Each row below holds a small network's activations on one record, seen along a few directions.
After each row come some of the record's fields: B, S, Y, U, P, K.
Not every record has every field; a missing one is written absent.
The largest differences between rows may come from other fields.
In the rows, 500 means zero.
Strong random noise was added to every row along 13 fixed directions; ignore it. To show where, here is one row again and again, with new noise each time:
[463 497 381 555 516 442 464 309 548 335 235 564 621 628 515 634 246 628
 418 516 497 362 465 522 404 669 352 455 690 690 626 570]
[723 673 553 526 441 383 536 417 600 331 661 471 735 389 267 543 410 602
 272 559 738 585 635 652 604 593 352 686 334 449 276 366]
[328 280 449 387 645 614 358 494 431 742 363 679 546 467 517 719 360 478
 526 206 524 480 145 627 470 685 362 408 598 519 669 467]
[581 212 425 634 476 526 580 583 569 764 412 690 405 413 506 474 717 434
 581 524 572 396 254 562 601 512 399 597 576 451 518 396]
[454 142 476 403 498 521 238 382 388 647 249 693 705 451 954 599 345 563
 633 570 353 268 486 538 661 369 222 434 700 507 422 601]
[458 664 534 448 741 586 483 453 521 379 522 345 465 673 515 545 169 622
 604 245 519 745 420 374 279 428 481 652 835 663 616 621]
[628 435 356 687 539 841 371 507 427 652 545 404 324 534 655 399 764 297
 410 732 462 659 542 318 400 384 595 503 557 583 530 547]
[427 403 528 557 374 740 242 570 486 711 453 702 384 385 563 368 517 416
 530 651 552 487 356 437 594 476 457 485 642 507 472 519]
[474 536 574 577 379 539 319 611 608 468 516 446 314 544 553 280 509 523
 688 533 656 424 552 403 645 580 570 404 357 495 399 531]
[622 712 471 325 323 444 643 447 586 324 536 179 559 410 415 492 583 536
 392 621 379 435 575 203 550 417 627 341 443 356 299 429]
[636 593 559 536 615 450 572 460 579 411 552 610 452 436 517 392 327 607
 487 562 673 429 498 433 529 423 319 593 760 561 246 472]
[623 567 484 471 788 596 633 347 438 408 558 380 539 554 451 561 448 616
 326 452 633 658 602 484 228 600 455 472 392 751 521 342]
[363 439 501 447 609 522 552 480 376 516 504 496 510 378 568 488 598 432
 651 371 239 447 464 718 545 439 472 448 518 531 677 511]
[500 498 592 291 853 503 411 480 442 429 544 421 520 559 761 526 113 669
 678 170 585 536 466 377 422 398 347 488 727 526 328 593]
[678 268 536 429 361 555 354 479 535 581 427 404 804 522 494 587 456 702
 435 499 723 689 552 476 472 581 428 696 189 454 466 365]

[421 675 598 576 473 460 386 197 538 422 475 421 617 805 784 705 286 542
 607 715 278 629 766 537 597 243 418 647 825 808 555 705]  B=b3 S=s2 Y=y1 U=u2 P=p1 K=absent
[435 463 448 620 474 622 612 573 411 510 464 740 518 314 230 352 588 480
 349 559 534 494 318 657 330 608 505 663 540 484 675 474]  B=b3 S=s1 Y=y2 U=u2 P=p2 K=absent
[538 410 510 400 767 397 697 584 303 374 552 428 296 286 868 223 673 455
 687 430 296  77 588 427 566 324 517 192 484 373 264 553]  B=b1 S=s3 Y=y1 U=u2 P=p2 K=k2
[399 732 601 421 547 683 300 491 421 432 629 317 503 616 535 507 356 504
 521 430 457 797 606 359 344 412 638 526 564 582 544 641]  B=b3 S=s1 Y=y1 U=u2 P=p2 K=absent
[353 737 813 243 527 373 737 479 540 459 760 406 585 417 214 504 446 672
 705 319 392 797 638 748 551 418 541 589 344 715 617 236]  B=b3 S=s3 Y=y1 U=u2 P=p2 K=absent
[552 344 506 455 609 560 352 567 406 456 466 397 635 525 566 520 354 629
 546 296 559 679 544 545 400 515 465 689 397 450 620 554]  B=b1 S=s3 Y=y2 U=u1 P=p2 K=absent
[258 559 525 349 120 548 314 470 638 604 349 399 478 586 378 647 561 475
 515 595 423 457 492 358 625 755 673 114 233 577 632 363]  B=b3 S=s2 Y=y1 U=u2 P=p2 K=absent
[467 630 529 528 427 532 447 267 521 404 403 597 528 520 592 506 351 545
 373 841 396 381 658 444 526 437 420 398 740 723 460 534]  B=b3 S=s3 Y=y1 U=u1 P=p1 K=absent
[513 443 302 523 323 493 405 250 384 493 390 630 822 288 538 725 606 338
 142 831 188 402 654 748 614 484 326 435 519 509 563 474]  B=b1 S=s3 Y=y1 U=u2 P=p2 K=k1
[496 358 578 425 356 507 655 514 449 557 420 470 599 371 387 462 626 604
 511 490 457 543 401 522 435 461 583 635 355 436 643 370]  B=b1 S=s3 Y=y1 U=u2 P=p1 K=k2
[709 599 530 510 834 644 642 496 460 617 796 394 406 457 441 536 581 432
 405 429 619 866 552 468 364 343 443 632 571 633 388 327]  B=b3 S=s3 Y=y2 U=u2 P=p2 K=absent
[268 684 516 342 526 528 746 319 412 372 378 515 518 450 377 534 479 547
 500 559  93 464 509 568 329 479 571 310 661 805 808 435]  B=b3 S=s3 Y=y2 U=u2 P=p2 K=absent
[593 549 559 478 562 496 600 565 430 398 589 385 418 451 502 293 570 569
 487 484 575 466 559 378 375 434 599 511 330 373 380 519]  B=b1 S=s2 Y=y1 U=u1 P=p1 K=k1
[690 521 447 446 757 258 801 654 729 509 593 295 290 597 410 616 449 539
 607  82 836 363 248 323 546 650 500 412 484 295 248 379]  B=b3 S=s3 Y=y2 U=u2 P=p1 K=absent
[392 643 501 408 359 497 607 525 602 661 622 260 543 600 263 760 696 383
 586 352 231 811 349 524 554 391 703 611 457 467 770 439]  B=b1 S=s2 Y=y2 U=u1 P=p2 K=k1
[535 519 532 339 269 550 540 376 443 635 503 693 721 215 473 542 574 439
 285 882 298 469 506 428 610 255 398 518 722 422 304 364]  B=b3 S=s2 Y=y1 U=u1 P=p2 K=absent
[637 370 383 523 423 480 484 642 529 458 392 480 553 459 517 441 526 504
 460 462 535 419 434 363 471 513 498 581 520 241 406 589]  B=b3 S=s1 Y=y2 U=u2 P=p2 K=absent
[504 320 403 466 652 570 573 586 403 506 374 632 482 392 434 398 482 545
 432 358 584 467 320 497 312 635 476 497 522 473 573 483]  B=b3 S=s3 Y=y2 U=u2 P=p2 K=absent
[525 428 598 147 521 615 508 483 310 490 433 379 758 361 478 529 304 720
 353 412 490 604 476 304 232 447 555 531 413 367 497 439]  B=b3 S=s3 Y=y1 U=u1 P=p1 K=absent
[445 341 403 524 195 552 514 414 386 497 313 503 707 287 467 511 811 399
 420 775  58 459 593 700 571 378 508 554 442 466 797 520]  B=b3 S=s3 Y=y2 U=u2 P=p1 K=absent
[451 757 590 397 667 422 584 457 549 503 752 528 461 552 332 678 348 471
 480 339 552 628 388 510 538 476 479 490 654 531 391 488]  B=b3 S=s2 Y=y1 U=u1 P=p1 K=absent
[423 503 602 375 614 693 290 673 492 763 749 448 346 561 644 503 470 386
 723 341 492 849 436 339 502 252 566 542 642 473 402 533]  B=b1 S=s1 Y=y1 U=u2 P=p2 K=k1
[463 540 735 317 453 485 514 607 564 563 603 558 343 407 535 301 504 624
 623 612 650 429 535 276 613 409 548 330 390 458 165 303]  B=b1 S=s1 Y=y2 U=u1 P=p2 K=k2
[386 728 622 534 201 500 283 566 658 466 555 449 447 582 344 413 424 504
 614 608 552 642 570 452 704 516 626 555 447 494 495 552]  B=b3 S=s3 Y=y2 U=u1 P=p2 K=absent
[486 509 458 389 397 606 818 506 548 445 340 433 459 485 262 377 510 684
 427 601 423 609 314  72  93 419 664 592 763 561 655 398]  B=b3 S=s1 Y=y1 U=u2 P=p2 K=absent
[459 691 665 383 414 497 374 493 627 451 616 103 505 760 541 569 395 614
 697 413 521 832 709 311 547 438 692 500 303 626 515 505]  B=b3 S=s3 Y=y1 U=u2 P=p2 K=absent
[518 524 391 423 303 369 547 535 534 326 482 682 733 334 192 462 435 522
 318 533 469 471 466 634 498 637 450 566 500 346 469 495]  B=b3 S=s2 Y=y1 U=u2 P=p2 K=absent
[613 403 331 489 830 466 427 391 582 640 450 593 419 676 654 852 342 488
 379 333 798 352 335 446 512 787 309 206 536 601 310 414]  B=b3 S=s3 Y=y2 U=u1 P=p2 K=absent
[565 596 433 549 785 500 577 494 503 413 552 583 443 539 368 575 278 549
 357 285 756 561 317 552 315 623 363 640 694 570 495 518]  B=b1 S=s3 Y=y2 U=u2 P=p1 K=k2
[397 429 574 439 344 529 460 491 677 930 488 686 368 606 479 710 591 434
 520 630 599 464 269 325 716 547 487 290 563 568 368 301]  B=b3 S=s1 Y=y1 U=u1 P=p2 K=absent
[457 390 563 626 443 488 482 439 479 631 452 775 572 473 422 526 543 497
 470 595 595 486 453 754 561 578 401 655 441 593 615 455]  B=b3 S=s3 Y=y1 U=u1 P=p1 K=absent
[424 505 401 617 387 824 403 522 463 703 411 718 248 420 544 373 672 275
 320 866 418 403 358 245 434 438 602 309 768 521 486 567]  B=b3 S=s1 Y=y2 U=u1 P=p1 K=absent
[591 570 680 196 647 469 561 270 464 480 584 536 769 517 571 672 238 724
 293 593 617 544 686 356 360 406 337 416 486 686 195 282]  B=b1 S=s1 Y=y1 U=u1 P=p1 K=k1
[392 351 334 556 547 509 408 741 438 424 378 650 266 430 544 224 523 383
 664 299 512 216 325 491 487 666 575 297 478 284 517 729]  B=b3 S=s3 Y=y2 U=u2 P=p1 K=absent
[451 685 363 551 407 439 521 469 600 374 428 259 373 660 520 588 517 419
 565 468 360 391 482 312 530 555 633 291 612 496 560 628]  B=b3 S=s2 Y=y1 U=u2 P=p2 K=absent
[574 703 578 509 660 609 621 401 391 453 728 314 522 521 501 479 607 462
 348 595 479 631 680 456 365 419 606 476 333 570 422 450]  B=b3 S=s1 Y=y1 U=u1 P=p2 K=absent
[543 442 311 684 781 686 405 478 336 544 488 399 323 613 701 504 645 291
 444 444 488 508 536 477 334 573 543 400 493 566 628 623]  B=b3 S=s3 Y=y1 U=u1 P=p2 K=absent
[555 573 319 605 695 603 240 768 518 404 665 409 252 562 654 331 351 272
 628 254 495 670 445 328 532 331 535 589 888 235 335 880]  B=b1 S=s2 Y=y2 U=u2 P=p2 K=absent
[221 508 623 363 448 556 356 451 558 716 405 588 386 674 556 646 391 509
 656 465 461 465 415 453 549 648 546 192 430 774 640 383]  B=b1 S=s3 Y=y1 U=u1 P=p2 K=k1
[718 467 388 502 354 370 915 439 627 495 351 346 630 475 157 640 684 640
 251 572 622 484 383 379 320 679 548 606 340 474 592 221]  B=b3 S=s3 Y=y1 U=u2 P=p2 K=absent
[513 497 399 623 558 457 333 541 564 451 485 556 347 568 740 443 435 393
 597 533 506 358 572 457 658 458 450 368 650 482 320 656]  B=b1 S=s2 Y=y2 U=u2 P=p2 K=k1

Which values does each new row have?
[449 406 423 391 736 483 442 625 333 404 530 606 456 308 506 338 453 475
 451 245 573 315 450 636 451 712 463 265 334 354 413 553]  B=b3 S=s3 Y=y1 U=u2 P=p2 K=absent
[507 427 728 372 493 326 605 489 527 356 397 606 605 451 694 232 215 814
 793 546 463 384 631 391 506 217 341 705 771 558 364 536]  B=b3 S=s3 Y=y1 U=u1 P=p2 K=absent
[352 779 705 499 323 578 191 434 509 447 619 354 501 487 579 479 379 505
 585 628 496 542 744 578 767 491 528 409 336 590 440 547]  B=b3 S=s3 Y=y2 U=u2 P=p2 K=absent
[321 470 310 558 503 648 503 342 508 788 399 526 373 693 510 831 669 225
 440 548 252 532 260 463 447 563 567 265 693 692 825 500]  B=b3 S=s3 Y=y1 U=u1 P=p1 K=absent
[317 561 769 482 220 591 346 464 473 510 476 680 494 388 493 276 492 633
 551 819 521 459 661 526 599 483 555 438 356 680 459 379]  B=b1 S=s1 Y=y1 U=u2 P=p2 K=k2
[695 205 534 474 651 349 449 559 581 550 385 560 543 651 704 525 217 721
 654 269 879 423 375 307 459 524 310 644 580 384 232 548]  B=b3 S=s3 Y=y1 U=u2 P=p1 K=absent
[520 650 513 347 223 607 414 470 469 393 496 351 710 340 354 478 447 518
 322 660 279 676 535 326 482 308 566 581 605 382 506 516]  B=b1 S=s3 Y=y2 U=u1 P=p2 K=k2
[548 357 451 501 608 530 198 491 465 544 519 565 587 652 732 619 362 498
 450 386 677 469 557 516 560 628 393 417 391 452 360 628]  B=b3 S=s1 Y=y1 U=u1 P=p1 K=absent
[420 690 589 598 313 419 437 489 664 484 509 566 509 594 332 565 366 530
 479 565 655 509 396 494 604 604 511 600 579 482 447 544]  B=b3 S=s1 Y=y1 U=u2 P=p2 K=absent
[488 323 421 597 450 623 412 564 398 602 367 550 416 458 612 426 606 407
 464 566 500 382 444 460 441 561 564 417 395 444 589 558]  B=b1 S=s3 Y=y1 U=u2 P=p1 K=k1
[518 689 463 474 301 431 511 584 669 502 565 243 461 523 272 586 545 428
 451 406 548 521 365 364 622 604 665 481 436 264 456 503]  B=b3 S=s3 Y=y1 U=u2 P=p2 K=absent
[588 268 322 628 711 687 394 464 413 590 314 468 464 708 678 558 418 487
 439 432 574 603 404 312 222 499 442 572 681 594 648 634]  B=b3 S=s3 Y=y2 U=u1 P=p1 K=absent
[482 535 632 453 143 421 489 548 712 525 432 423 498 592 406 422 510 645
 619 668 574 558 490 304 616 466 619 610 430 515 462 407]  B=b1 S=s3 Y=y1 U=u2 P=p2 K=k2
[634 429 553 429 262 456 600 521 725 752 468 249 462 670 584 660 701 529
 667 600 482 544 462 223 702 330 608 496 440 465 416 370]  B=b3 S=s3 Y=y2 U=u1 P=p1 K=absent
[661 274 487 410 257 402 806 553 529 536 332 659 544 259 430 263 739 701
 386 847 528 238 492 250 447 437 495 435 396 382 276 278]  B=b3 S=s1 Y=y1 U=u2 P=p2 K=absent
[434 562 575 399 566 359 631 354 408 336 410 535 543 435 564 456 453 592
 484 574 436 231 610 508 477 524 472 308 451 575 455 476]  B=b3 S=s3 Y=y1 U=u1 P=p1 K=absent
[487 509 471 621 359 700 150 410 497 559 428 609 538 498 639 522 411 440
 382 760 493 605 619 506 591 464 436 517 602 654 508 570]  B=b1 S=s3 Y=y2 U=u2 P=p2 K=k1
[336 392 416 269 270 432 388 516 542 491 287 275 566 595 524 620 532 517
 567 367 346 297 404 309 570 689 704 112 198 318 584 563]  B=b3 S=s3 Y=y1 U=u1 P=p1 K=absent
[503 542 597 507 438 391 612 489 539 423 477 679 563 371 337 416 377 627
 480 508 610 457 440 618 496 497 424 670 576 526 478 441]  B=b1 S=s3 Y=y1 U=u2 P=p1 K=k1
[561 417 409 563 381 503 409 602 636 461 401 371 436 666 488 446 506 551
 589 420 624 573 495 330 448 650 619 475 348 454 578 550]  B=b3 S=s3 Y=y1 U=u1 P=p2 K=absent
